Each row below holds a small network's activations on one input, seen along a few directions.
Each table varies a few parts of the input and shows all the possible inputs, shuffled.
A made-up example of a description, with smaller parts first: one of 4 places along a line, together with either a single point or (one of 2 separate values, together with one of 5 places around a ring) or one of 11 places around a ring.
Shared parts are said once, and a part with two or three values counts as separate values.
In the rows, 128 means zero.

Other details of the inputs shift rows strongly along two fixed directions, in all tables alike. That doesn't count.

A family of inputs:
x1: [117 129 121 128 127 124 121 121 121 119 118 121 139 129 144 133]
x2: [116 143 125 126 132 127 125 125 136 126 128 133 140 124 134 115]
x3: [111  53 142 155 146 121 132 144 117 198 146 114  96 109 102 144]
x4: [ 91  72 152 161 150 103 141 141 128 199 147 137  87 109 100 136]
x5: [ 87  66 155 168 156 111 154 140 121 200 147 140  94 114  82 140]
x6: [145 138 140 127 123 127 135 133 141 122 133 136 138 124 131 134]
x7: [131 124 126 131 120 129 127 123 121 121 124 122 149 134 136 127]
x8: [123 141 132 123 129 133 125 128 139 124 130 131 140 118 129 124]
x9: [128 126 120 127 125 123 119 121 123 121 124 121 143 125 141 129]
x10: [128 149 125 124 126 132 132 120 135 126 137 126 132 116 127 133]
x11: [120 129 125 123 128 130 124 122 120 121 124 118 138 125 148 133]
x12: [129 127 117 130 130 119 114 121 125 121 117 121 144 127 138 131]
x13: [122 127 129 129 125 132 128 124 116 118 120 123 146 136 140 130]
x14: [124 129 125 122 124 130 125 124 120 121 126 118 141 123 146 131]
x15: [126 126 120 125 123 123 122 120 124 121 126 120 142 126 142 130]
x16: [138 144 123 130 126 130 131 124 127 123 142 131 137 133 129 139]
x17: [131 124 129 132 121 132 128 126 118 121 125 121 149 133 138 127]
x18: [132 125 124 134 123 127 120 125 124 121 118 120 151 136 132 128]
x19: [134 147 130 130 124 139 138 120 134 127 135 131 139 124 122 132]
x20: [125 127 131 128 124 135 129 126 117 120 121 121 147 133 142 130]
x21: [ 97  68 159 159 147 108 141 145 131 197 150 135  87 103  95 145]
x22: [119 128 120 128 127 121 119 119 121 118 119 121 140 129 142 132]
x23: [127 149 125 132 129 133 138 117 129 130 133 132 137 131 126 123]
x24: [135 140 130 125 128 122 136 129 132 116 135 134 139 130 125 137]
x25: [124 128 119 130 130 120 114 118 123 119 118 122 141 129 139 131]
x26: [172 104 108  85 107 175 105 155 120 111  91 136  19 168  96  87]
x27: [136 136 133 129 127 138 129 134 136 121 132 137 145 125 126 131]
x28: [133 125 123 136 127 125 118 123 123 121 115 123 152 136 132 128]
x29: [123 139 127 134 134 129 125 128 133 122 131 135 142 138 132 117]
x30: [128 127 119 129 126 121 115 122 126 122 120 118 144 127 138 132]
x31: [122 141 130 130 130 134 130 126 135 126 125 137 145 132 127 113]
x32: [129 141 124 119 130 116 131 128 133 117 136 130 132 122 131 138]
x33: [129 148 122 135 133 128 133 119 127 125 139 129 135 137 131 126]
x34: [145 123 128 127 122 136 128 130 127 130 130 111 153 127 134 127]
x35: [121 151 119 127 130 126 132 117 130 129 134 127 131 122 132 124]
x36: [165 100 114  87 101 176 113 148 105 110  85 121  37 163 109  89]
x37: [130 139 128 123 129 132 123 133 137 121 134 132 139 118 132 132]
x38: [124 126 126 133 124 126 123 123 119 117 117 124 148 137 136 129]
x39: [125 146 133 118 127 125 137 125 139 119 131 128 134 114 123 131]
x40: [135 146 123 125 127 131 131 125 132 123 141 127 132 115 130 142]
x41: [128 126 124 136 127 125 118 121 120 118 116 124 149 137 133 129]
x42: [132 142 133 131 130 117 131 127 137 123 132 134 136 137 138 121]
x43: [135 139 130 122 127 113 125 131 139 123 136 132 130 124 141 135]
x44: [126 144 128 126 131 112 127 127 138 124 133 131 130 128 143 123]
x45: [130 143 138 124 126 132 143 126 138 120 129 133 141 122 117 130]
x46: [139 140 135 122 125 120 130 133 141 122 135 131 131 115 136 136]
x47: [101  60 157 167 152 116 153 148 123 194 153 140  93 107  81 158]
x48: [127 138 123 124 130 124 119 131 134 121 136 133 137 127 137 131]
x49: [118 147 127 121 131 119 137 122 135 122 128 130 132 120 127 122]
x50: [169  98 107  92 103 169 107 144 108 109  82 123  39 164 104  86]
x51: [122 128 127 133 124 129 124 124 119 118 116 124 148 137 138 130]
x52: [ 88  72 140 163 157 112 130 143 123 188 149 137  92 119 103 135]
x53: [123 149 116 129 134 122 128 119 128 125 140 126 127 128 136 127]
x54: [132 143 130 119 129 124 136 130 136 116 135 129 134 113 126 139]
x55: [141 137 135 127 124 119 130 132 138 123 135 136 137 132 136 134]
x56: [127 127 123 126 124 127 123 122 121 121 127 118 142 124 145 130]
x57: [130 144 137 128 126 121 136 125 139 128 128 136 139 130 133 117]
x58: [126 144 129 129 134 121 138 124 132 118 132 132 137 135 127 124]
x59: [142 144 127 131 125 138 137 125 131 123 139 132 138 124 125 141]
x60: [173 110 114  78 103 188 110 152 125 109  81 135  16 163  88  76]
x61: [118 129 123 124 128 127 124 120 119 119 122 120 138 127 147 133]
x62: [137 141 144 126 122 127 136 128 142 125 130 135 140 124 128 127]
x63: [120 145 123 123 135 115 133 124 133 119 133 128 130 127 132 125]
x64: [132 145 118 125 128 124 126 123 129 123 143 128 130 125 134 140]
Description of these inputs: one of 2 separate values, together with either a single point or one of 11 places around a ring or (one of 4 separate values, together with one of 5 places around a ring).
Question: The inputs of x19 and x10 match in every part but the choice among 2 separate values. If x47 is changed in the same way as x19 into x10, which row does it become?
Answer: x54
Question: The inputs of x16 and x64 match in every part but the choice among 2 separate values. If x5 is changed in the same way as x16 into x64, which row does it become?
Answer: x49
Question: Which other rows does x12 become when the place on the ring of 11 takes its other values? List them by row number.
Answer: x1, x9, x11, x14, x15, x22, x25, x30, x56, x61
Question: Which other rows does x17 become when the place on the ring of 11 takes its other values? List them by row number.
Answer: x7, x13, x18, x20, x28, x36, x38, x41, x50, x51
Question: Which other rows does x59 become when the choice among 2 separate values takes its other values? List them by row number.
Answer: x40
Question: Which other rows does x26 become when the choice among 2 separate values takes its other values? List them by row number.
Answer: x48

A family of inputs:
x65: [ 94 153 133 149 144  90 135 110 136 132 154 127 192 105 157 152]
x66: [152  81 132 117 117 153 122 151 120 142 108 130  59 144  95 114]
x67: [169 186 118  90 108 149 132 126 147  83 126 131 127 128 134 119]
x68: [147 161  96  95 110 144 106 115 118  77  93 116 123 155 153  97]
x69: [159 162 104  90 106 147 108 121 126  76 104 114 133 140 154 113]
x70: [101 165 138 149 147  91 143 114 147 134 164 137 185 103 148 154]
x71: [149 170 107  91 111 142 115 119 131  78  99 124 122 147 146  96]
x72: [142  76 110 112 119 152 108 141 101 139 102 113  46 145 110 115]
x73: [ 96 152 129 150 142  99 129 109 132 125 141 125 201 115 158 141]
x74: [109  71 162 169 148 122 155 147 129 195 161 142 110 106  82 158]
x75: [144 169  99  92 114 135 108 118 128  78 105 121 121 143 155 106]
x76: [104 165 139 148 144  99 143 114 147 129 155 137 191 110 144 143]
x77: [161 153 101  97 101 159 106 118 114  73  87 114 135 162 150  98]
x78: [112 148 140 150 132 112 136 113 131 122 140 125 213 119 153 144]
x79: [100  65 152 165 151 107 139 144 125 196 157 132 103 103 102 157]
x80: [145  69 124 119 118 157 113 148 107 141  98 122  58 148 100 113]
x81: [ 96  61 157 173 150 114 142 143 121 197 148 137 114 117  96 145]
x82: [ 99  51 155 171 146 116 139 142 114 193 143 128 118 113  99 155]
x83: [143  91 134 121 124 154 131 149 122 147 114 137  55 146  89 108]
x84: [166 147 104  97 100 156 105 120 114  74  91 110 142 155 151 110]
x85: [ 85  76 147 165 158  96 138 139 128 196 158 138  93 106 104 149]
x86: [123 151 147 151 134 110 145 120 142 126 154 132 211 110 143 157]
x87: [115 158 143 149 140 101 145 117 145 132 164 131 200  99 148 162]
x88: [108 146 138 149 137 100 137 113 134 130 154 121 206 101 158 161]
x89: [154 194 114  90 116 138 131 122 150  85 127 137 115 131 135 111]
x90: [145  99 137 120 124 158 139 149 127 150 122 141  54 140  81 110]
x91: [127  87 106 113 127 139 108 137 104 138 104 120  39 148 113 108]
x92: [133 112 130 117 131 145 137 144 133 150 126 143  44 134  85 108]
x93: [103 159 137 148 142  97 137 114 143 129 151 133 195 111 150 141]
x94: [161 159 107  94 102 158 109 122 122  73  90 119 136 157 148  97]
Question: The inputs of x88 and x87 match in every part but one. If x78 is changed in the same way as x88 into x87, which row does it become?
Answer: x83
Question: What do these inputs look like to the network?
Answer: one of 5 places around a ring, together with one of 6 places along a line
Question: Which other rows does x79 become when the place on the ring of 5 takes its other values? List them by row number.
Answer: x66, x81, x85, x93

A family of inputs:
x95: [154 128 120  98 109 148 116 135 127 102  98 120 107 142 129 105]
x96: [140 142 118 120 118 136 118 124 126 103 116 124 151 139 141 119]
x97: [132 110 130 131 127 144 128 136 122 139 119 135  95 147 110 111]
x98: [146 104 128 118 120 142 123 139 123 136 125 121  91 126 117 133]
x99: [115 159 142 142 135 107 142 116 146 130 151 134 187 108 144 142]
x100: [149 119 118 117 116 148 119 134 120 121 114 126 101 147 120 111]
x101: [106  18 136 158 144 124 123 151  95 200 124 124  41 130  90 140]
x102: [117 121 144 154 139 112 143 125 131 149 160 124 170 101 129 171]
x103: [134 154 114 122 133 122 129 124 133 117 138 131 123 131 132 130]
x104: [107 115 148 155 140 110 137 127 135 151 147 128 179 104 132 152]
x105: [130 149 115 122 131 120 122 124 133 120 134 128 124 131 140 125]
x106: [105  46 145 154 142 117 129 146 112 189 135 122  83 113 102 151]
x107: [131 145 124 123 122 132 123 121 126 103 110 128 150 148 142 110]
x108: [130 115 132 118 126 134 127 138 132 135 117 136  87 129 110 114]
x109: [110 162 132 152 141 106 143 112 139 128 154 136 190 120 138 148]
x110: [141  99 127 117 121 140 118 141 122 133 118 121  92 126 119 133]
x111: [111 119 137 162 142 108 138 121 121 152 160 126 175 111 133 171]
x112: [ 93 151 127 132 135 123 141 105 124 128 141 115 183 100 144 142]
x113: [122 136 143 145 132 116 138 123 138 136 147 126 184 109 138 145]
x114: [129 137 127 128 126 134 125 125 128 114 118 133 143 142 132 115]
x115: [139 151 132 115 120 138 127 128 139 105 115 132 148 132 135 115]
x116: [143 137 121 103 121 134 124 135 136 120 126 130  83 128 126 116]
x117: [157 143 127 102 112 154 127 135 134 106 108 132 104 143 122 101]
x118: [147 111 112 113 117 143 110 133 114 116 109 121  97 142 130 123]
x119: [147 152 120 121 117 141 128 124 126 104 126 127 147 140 131 126]
x120: [105 151 142 142 136  99 137 115 141 127 141 131 190 110 149 140]
x121: [128 153 112 116 128 116 114 120 128 102 120 122 132 135 152 118]
x122: [110 147 110 122 126 143 127 107 113 117 115 112 135 125 138 120]
x123: [130 116 123 127 129 135 125 133 126 140 122 135  86 143 110 113]
x124: [137 123 137 131 126 136 138 133 131 133 135 130 129 121 113 136]
x125: [140 117 138 125 125 147 139 140 130 136 124 137  94 133 101 118]
x126: [148 144 114 118 116 134 118 121 122 105 125 119 144 135 147 133]
x127: [141 158 124 123 121 141 133 123 130 104 125 135 146 145 128 119]
x128: [ 61  50 158 196 169  85 142 134 117 218 159 136 123 109 100 156]
x129: [134 158 121 106 122 123 122 126 141 104 127 129 130 121 145 124]
x130: [116 124 127 137 136 122 124 127 129 135 127 134 124 133 123 123]
x131: [129 135 135 130 131 127 142 129 137 134 137 139 119 121 113 130]
x132: [110 144 146 145 136 109 138 120 138 128 136 130 197 116 147 137]
x133: [134 129 121 102 120 128 119 135 130 116 115 126  84 131 131 114]
x134: [125 113 116 121 134 126 115 135 124 135 122 130  78 135 120 117]
x135: [142 166 121 108 123 127 134 125 142 104 137 132 127 121 137 130]
x136: [151 125 111 105 110 147 112 130 116 100  95 120 105 154 133 100]
Question: What do these inputs look like to the network?
Answer: one of 2 separate values, together with either a single point or (one of 4 places along a line, together with one of 5 places along a line)
Question: The inputs of x129 and x134 match in every part but the choice among 2 separate values. If x112 is changed in the same way as x129 into x134, which row does it become?
Answer: x122
Question: The inputs of x135 and x103 match in every part but the choice among 2 separate values. If x124 is changed in the same way as x135 into x103, which row does it become?
Answer: x119
Question: Which other rows does x108 become when the choice among 2 separate values takes its other values? List them by row number.
Answer: x130
Question: Which other rows does x126 become when the place on the line of 4 takes its other values? List them by row number.
Answer: x101, x111, x118
